Questions about the array below. Counting starts at 1.
1) What is the entry at row 1, column 1?
2) What is the entry at row 1, column 2?
3) What is the entry in row 2 and column 2?
4) What is the entry directly above 140?
5) What is the entry in row 2 and column 1?
6) What is the entry in row 1 and column 3?
7) What is the maximum?
8) What is the entry just right of 139?
[[131 115 136 119 119 118 137 126 128 111 118 124]
 [122 141 112 145 141 141 111 132 116 134 145 143]
 [131 147 105 150 154 141 104 143 123 157 153 146]
 [129 113 146 106 109 113 147 118 140 120 105 106]
 [126 115 138 117 114 119 139 121 127 108 115 120]]
1) 131
2) 115
3) 141
4) 123
5) 122
6) 136
7) 157
8) 121
